A small network was shown many inputs. Here are its activations along a few directions, one row for each input.
In each table, some parts of the input vary, and every possible input appears once, in random order.
A made-up example of a description, with smaller parts first: one of 6 places along a line, together with either a single point or one of 9 places around a ring or (one of 3 separate values, together with one of 5 places around a ring).
Shared parts are said once, and a part with two or three values counts as separate values.
In the rows, zero is written as 128.

Other details of the inputs shift rows strongly along three fixed directions, in all tables alike. That doesn't count.

Rows:
R1: [ 62 138 124 114 119 120 149 140 150 100 157 111 144]
R2: [171 144 149 142 165 116 121 141 127 164 125 118 103]
R3: [ 90 102 114 126 112 121 144 134 142 123 140 109 130]
R4: [ 71 170 106 148 175 106 109 194 120 142 159 102 128]
R5: [117  91 119 103 112 162 165  90 131 104 139 141 174]
R6: [133 134 127 132  74  90  75 138 126 101  89 137  89]
R7: [174 107 144 150 172 167 140 112 115 189 124 134 118]
R8: [115 128  91 138 153 162 153 146 123 145 150 123 158]
R9: [ 77 156 140 133 177  95 113 145 131 125 155 107 133]
R10: [122 157 143 135  94  81  65 158 137 101 106 137  85]
R11: [128 148 104 157 163 147 111 154 106 156 131 134 128]
R12: [160 127 147 143 191 151 130 102 102 171 127 135 137]
R13: [179 145 149 135 152 121 100 109 103 135 105 144 120]
R14: [ 98 174 144 124 178  71 120 157 138 113 154  94 131]
R15: [ 97 140  92 139 159 145 148 158 129 141 163 111 155]
R16: [162 134 134 115  75 136 112 104 118 102  99 161 121]
R17: [124  60 110  99  75 185 193  95 155 113 144 139 173]
R18: [ 91 126 125 116 114 138 150 123 138 111 144 129 144]
R19: [163 115 145 150 176 157 135 121 119 188 129 128 115]
R20: [136  93 119 136  75 142 102 107 117 124  93 155 108]
R21: [102 126 125 144  84  99  64 139 122 115  97 146  84]
R22: [ 91 149 138 134 105  96  58 130 117  91 108 157 110]
R23: [130 128 124 101  97 134 163 117 140  96 135 127 148]
R24: [148 146 136 119  77 121  99 117 121  95  97 157 113]
R25: [172 128 104 157 179 181 136 129  95 186 124 144 140]
R26: [195 143 150 136 160 128 101 104  97 146 100 150 117]
R27: [ 97 151 135 121 140  87 136 167 161 114 155  89 122]
R28: [196 138 148 133 144 132 101  98  98 140  99 154 122]
R29: [157  85 128 126 103 175 143  98 129 145 121 152 135]
R30: [178 139 143 151 223 116 161 140 120 208 137  77 113]
R31: [179 110 138 162 149 145  96 111  94 186  90 147  88]
R32: [ 82 158 135 133  86 100  67 140 124  92 112 154  98]
R33: [118  84 118 101 111 168 179  86 134 106 144 139 184]
R34: [ 94 185 144 129 173  77 128 168 142 122 153  88 115]
R35: [ 96 110 118 133 151 121 158 139 141 149 154  92 131]
R36: [101 110 127 125 150 138 165 139 150 142 160 105 140]
R37: [110 117 115 112 106 101 150 142 151 106 136  98 129]
R38: [162  95 118  91  86 175 201  85 138 106 133 137 174]
R39: [166 105 121 122  68 126 111 110 123 115  87 148 111]
R40: [113 125 126 108 109 111 148 146 160 102 145 108 133]
R41: [146 142 141 131  97 103  86 141 133 115 103 143  96]
R42: [ 74 136 127 118 122 125 146 135 142 105 152 116 140]
R43: [115 124 125  97 110 116 158 117 144  83 145 119 167]
R44: [128 122 130 124  79 149 103 104 115 107 101 170 119]
R45: [141 112 120 120 138 121 170 129 142 141 139  92 136]
Each input here is: one of 5 separate values, together with either a single point or (one of 2 separate values, together with one of 4 places along a line).
Changing only the choice among 5 separate values turns R34 into R16. The same change can be made to R22. Which row results?
> R9
Change only the choice among 2 separate values in R35. List by row number the other rows that result.
> R45
Change only the place on the line of 4 in R36. List by row number the other rows that result.
> R5, R31, R44

Rows:
R46: [ 84 106 100  96  66 134 156 134 157  75 152 125 166]
R47: [143  84 110 107  57 171 137  81 115  98 104 172 152]
R48: [136  70 107 100  49 167 149  90 134  90 114 161 163]
R49: [187 145 165 115 163 103 154 113 131 143 123 101 120]
R50: [153 134 139 147 212 144 155 123 105 188 141 110 134]
R51: [ 69 112 118 106 127 124 174 142 163 101 176  95 167]
R52: [126  68 110 102  41 160 156  93 150  93 121 145 146]
R53: [ 88 135 135 131 191 112 175 155 151 157 175  69 136]
R54: [ 73 128 109 106  87 136 139 129 147  72 144 141 160]
R55: [119 177 137 154 133  98  57 155 103 129 106 148  89]
R56: [ 36 186 142 142 139  42  53 196 147  95 148 105  89]
R57: [107 108 103 108  67 141 129 115 129  81 122 147 149]
R58: [141 141 130 143 111 120  93 140 116 139 104 140  97]
R59: [170 118 128 148 115 126  92 124 114 150  92 143  91]
R60: [156 116 136 135 108 159 106  97 102 132 102 168 124]
R61: [ 94 127 123 125 107 101 115 144 137 115 127 117 113]
R62: [ 77 137 119 121 195 122 186 142 145 137 182  82 171]
R63: [179  99 130 129 165 182 187 105 122 183 135 121 142]
R64: [168 129 123 142 124 152  90 104  94 135  94 169 122]
R65: [180 117 131 146 180 152 166 125 124 196 136 106 123]
R66: [123 157 151  94 113  86 138 121 143  73 135 115 140]
R67: [ 85 142 110 124 117 113 115 141 133  91 136 127 143]
R68: [182 108 128 129  98 184 118  87  98 136  94 183 129]
R69: [167 123 139 140 194 161 161 126 120 181 142 120 140]
R70: [175 115 137 144 185 156 166 123 127 193 136 111 120]
R71: [ 57 116 102  98 120 127 179 129 156  86 173 104 182]
R72: [113 171 147 160 140  76  56 172 128 140 107 129  62]
R73: [171 109 137 148 190 141 162 121 122 197 132 102 119]
R74: [188 150 161 111 164 125 150  92 119 126 123 128 146]
R75: [156 119 141 141 128 141 109 115 113 156 107 141 104]
R76: [110 110 108 105  74 164 140 103 134  82 127 162 162]
R77: [120  91 112 101 133 171 208 118 154 125 169 111 182]
R78: [133 161 161 105 201  79 179 144 156 127 173  65 150]
R79: [134 134 125 138 106 113  74 139 116 116 104 149 107]
R80: [ 44 170 120 127 112  64  90 189 154  82 152 106 118]
R81: [125 151 154 104 152  66 168 143 168 109 156  68 127]
R82: [162 124 128 144 133 131 106 127 110 155 103 133 102]
R83: [161 136 140 144 202 162 159 122 109 183 140 123 136]
R84: [ 56 125 104 109  65  89 119 159 158  66 136 109 128]
R85: [ 81 101 112 110 156 117 211 144 171 136 184  62 160]
R86: [121 156 142 151 136  87  52 153 112 134 105 143  86]
R87: [133 147 133 156 121  86  63 155 121 136  96 131  73]
R88: [181 116 129 146 102 144 103 116 113 153  91 154  98]
R89: [104 108 114 108  79 155 133  99 132  85 130 155 159]
R90: [100 139 123 133 201 109 166 164 144 151 174  73 148]
R91: [168 113 137 144 189 147 161 119 114 194 129 107 124]
R92: [116 178 136 152 131  96  55 156 104 127 109 147  88]
R93: [ 85 144 128 128 122 118 106 131 130 100 135 137 135]
R94: [ 96 184 152 158 157  79  45 161 108 132 117 136  78]
R95: [149  77 111 104  50 181 159  92 135 104 109 160 147]
R96: [157 138 125 141 126 154 105 111 102 136 107 163 130]
R97: [176  95 114 125  88 177 127  87 101 123  94 171 141]
R98: [106 126 114 119  62 117 106 138 136  95 115 140 115]
R99: [161 149 130 148 141 145  91 117  97 147 106 162 118]
R100: [162 118 142 149 116 130  91 117 117 152  96 148  90]
Changing only one part turns R95 into R69. The same change can be made to R82. Which row results?
> R79
Changing only one part turns R97 into R84. The same change can be made to R94. Which row results?
> R75
What is each input in this table made of?
> one of 5 places along a line, together with either a single point or (one of 2 separate values, together with one of 5 places around a ring)
Change only the place on the line of 5 in R78. List by row number the other rows that result.
> R49, R66, R74, R81
Which other rows agree with R52 in the place on the line of 5? List them by row number.
> R59, R65, R70, R72, R73, R81, R85, R87, R88, R100
Which other rows agree with R64 in the place on the line of 5? List them by row number.
> R54, R62, R67, R71, R74, R76, R89, R93, R96, R99

Rows:
R101: [ 97 130 130 142 143 124 114 143 127 142 134 124 113]
R102: [100 106 108 116  84 152 144 130 145 106 141 137 147]
R103: [176 106 132 122 146 156 157  94 120 143 126 132 153]
R104: [154 105 115 118 138 166 166 107 118 139 136 132 166]
R105: [181  97 121 115 133 165 190 107 136 149 133 117 152]
R106: [ 84 152 119 147 154 100 104 164 122 138 138 109 111]
R107: [109 130 124 130 144 125 132 124 126 127 137 122 139]
R108: [125 108 131 112  82 118 124 125 147 101 120 133 123]
R109: [111 122 110 134 136 133 131 146 126 136 139 119 137]
R110: [149 135 131 166  95 124  28 121  88 139  66 184  71]
R111: [187 142 143 148 123 124  87 120 104 154  82 151  82]
R112: [110 125 115 119  92 129 116 121 120  99 119 145 138]
R113: [ 99 117 110 134 147 131 141 141 138 136 150 111 142]
R114: [121 124 132 116  77 115 122 126 142 103 118 132 113]
R115: [113 132 130 128 154  94 139 149 148 132 147  91 126]
R116: [115 143 140 118 146 120 155 129 140 124 150 108 138]
R117: [ 97 142 125 132 165 109 130 146 136 128 152 108 141]
R118: [104 164 129 138 162 110 121 150 125 133 139 116 121]
R119: [103 119 120 110  91 145 146 116 138  99 137 139 149]
R120: [117 141 138 135 152 119 110 138 126 133 134 132 123]
R121: [110 120 104 126  84 141 116 137 133 104 122 146 130]
R122: [115 153 149 130 159  97 112 144 134 125 138 115 118]
R123: [220 113 140 135 127 168 117  77  83 158  82 168 122]
R124: [130 126 132 109  89 132 131 118 139  95 128 141 140]
R125: [ 96 138 124 138 101 124  96 143 127 120 122 142 106]
R126: [120 138 148 125 156 115 137 126 132 131 139 114 128]
R127: [154 140 146 141 187 122 135 116 114 161 130 113 125]
R128: [136 128 121 110  88 133 130 118 134  91 120 143 141]
R129: [105 135 143 127 154  96 141 147 147 136 146  93 114]
R130: [ 92  99 111 117  84 143 132 130 144 101 135 139 142]
R131: [128 124 132 129 136 107 132 128 135 135 128 109 117]
R132: [117 155 124 134 106 113  82 144 122 103 112 152 113]
R133: [168 143 151 144 165 119 123 138 126 169 125 117 102]
R134: [125 137 126 113  91 123 123 119 130  92 116 140 130]
R135: [126 116 121 116  83 113 124 124 132 104 113 128 122]
R136: [102 128 110 132 142 141 154 142 134 138 146 112 137]
R137: [139 147 136 129 150 110 117 136 119 128 128 121 128]
R138: [162 153 147 151 180 138 111 132 109 172 125 137 114]
R139: [176  95 122 117 136 153 178 109 129 151 132 114 151]
R140: [147  96 129 118 140 174 173  93 123 145 136 136 158]
Changing only one part turns R102 into R133. The same change can be made to R136. Which row results?
> R111
Changing only one part turns R118 into R134. The same change can be made to R112. Which row results?
> R123
What is each input in this table made of?
> one of 2 separate values, together with one of 4 places along a line, together with one of 5 places around a ring
Change only the choice among 2 separate values in R107. List by row number the other rows that result.
> R117
Change only the choice among 2 separate values in R113. List by row number the other rows that result.
> R110
Change only the place on the line of 4 in R108. List by row number the other rows that result.
> R120, R122, R130

Rows:
R141: [174 118 149  98 155 184 226  96 148 146 162 117 171]
R142: [223 114 142 137 172 160 167 102 107 190 112 123 126]
R143: [201 140 146 145 124 122  90 117 102 156  84 148  89]
R144: [135 152 136 156 113 117  31 132  87 126  83 178  89]
R145: [193  99 139 158 215 196 165  89  93 221 127 133 136]
R146: [ 73 109 104 106 149 145 193 133 145 115 179  97 185]
R147: [144 155 162 148 149  90  71 128 113 143  98 138  78]
R148: [212 104 120 153 147 193 133 100  86 192  97 159 123]
R149: [106 179 160 152 225  60 119 188 144 174 158  65  88]
R150: [133 138 127 119  17  91  50 131 125  62  72 170  85]
R151: [195  72  99 124  79 213 159  77 104 148  98 171 152]
R152: [215  65 117 140  98 219 136  74  97 174  88 183 131]
R153: [133 158 143 176 249 120 125 172 115 222 151  91  98]
R154: [ 98 110 108  84 137 124 225 128 171  94 182  74 192]
R155: [199 135 157 140 143 128  92  98  93 153  90 155 107]
R156: [ 69  87 105  62  41 124 189 109 171  32 157 115 191]
R157: [130  67  95  66  61 169 232  84 166  65 155 114 211]
R158: [120 127 135 121  59  96  83 133 142  90 102 144  96]
R159: [190  69 122 135  92 211 131  58  95 155  88 189 138]
R160: [ 91 145 104 131  30 102  32 138 118  56  85 185 104]
R161: [ 45  90  75  86  97 150 235 146 178  85 195  79 203]
R162: [100 171 140 132  90 131  78 147 129  99 118 170 105]
R163: [181 124 133 123 163 140 166 106 125 149 131 114 147]
R164: [ 31 165 102 125 116  75 101 182 151  73 155 108 134]
R165: [ 58 162 138 111 133  58 119 163 154  79 157  89 131]
R166: [ 96  94 118  92 121 128 214 133 177 108 178  76 169]
R167: [106 122 125 141  71 130  60 117 111 104  89 179 100]
R168: [ 93 196 133 168 247  80 102 191 120 174 161  82 108]
R169: [ 76 162 151 131 147  64 100 156 146 109 139  99 100]
R170: [125 146 136 166 222 125 132 163 123 203 154  95 108]
R171: [ 60 185 136 153 217  74 102 185 126 150 168  85 117]
R172: [ 91 135 139 117  16  76  39 120 135  46  81 173  85]
What is each input in this table made of?
> one of 2 separate values, together with either a single point or (one of 3 separate values, together with one of 5 places around a ring)
Changing only the choice among 2 separate values turns R164 into R154. The same change can be made to R144. Which row results?
> R165
Change only the choice among 2 separate values in R142. List by row number the other rows that result.
> R161
Change only the choice among 3 separate values in R166. List by row number the other rows that result.
> R149, R158
